arr =
array([[-1.69, -0.24, -2.60,  1.34, -1.86, -2.45,  0.54, -1.19],
       [ 1.21,  5.97, -3.42,  1.25,  0.51, -6.63, -0.76,  7.19],
       [ 5.39,  0.67, -2.59, -1.21,  2.64,  5.29,  7.03, -0.29],
       [-2.11, -0.39,  1.85, -1.74, -2.33, -2.71, -0.27,  0.33],
       [ 1.77,  2.33, -1.04, -2.64,  0.09, -2.74,  6.40,  6.63],
       [ 4.25, -0.43,  0.62,  1.90,  5.73,  7.85, -1.52, -0.59],
       [-4.22, -0.52,  2.29,  0.32, -2.36, -4.39, -4.77,  0.57],
       [ 2.82,  2.34, -1.88, -1.42,  1.57, -0.95,  6.03,  6.27],
       [-3.34, -5.55,  1.74,  3.00, -0.08,  4.58, -5.10, -7.54],
       [-3.54, -0.56, -0.74, -0.86, -4.55, -4.98,  0.64, -1.64],
       [-3.10, -0.78, -4.75,  3.72, -2.69, -3.29, -1.19, -3.63]])
Indices start at 1.
Read off the top-left entry.
-1.69
Read off the entry directly above -2.36.
5.73
Read off the bottom entry of the column that holds the smallest entry.
-3.63
Read off the entry in the top-right corner.
-1.19
Read off the entry in row 1 and column 2.
-0.24
Read off the entry in the bottom-left corner.
-3.10
The entry just right of 0.32: -2.36
Read off the entry directly above 2.34.
-0.52
Read off the entry directly above 0.67.
5.97
The top entry of the column that holds the largest entry -> -2.45
The minimum is -7.54
Read off the entry directly above the largest entry.
-2.74
Read off the entry just right of the largest entry.
-1.52
The entry directly above 2.82: -4.22
Read off the entry in row 3 and column 1.
5.39
The entry just left of 7.03 is 5.29
Read off the entry at row 1, column 3.
-2.60
The entry just left of 0.62: -0.43
Read off the entry directly above -5.10.
6.03
The entry directly below 0.62 is 2.29
The entry in row 3 and column 2 is 0.67
The entry in row 2 and column 1 -> 1.21
Read off the entry just right of 1.77.
2.33
The entry directly below 7.03 is -0.27
Read off the entry just left of -1.42.
-1.88
Read off the entry directly below -4.98.
-3.29
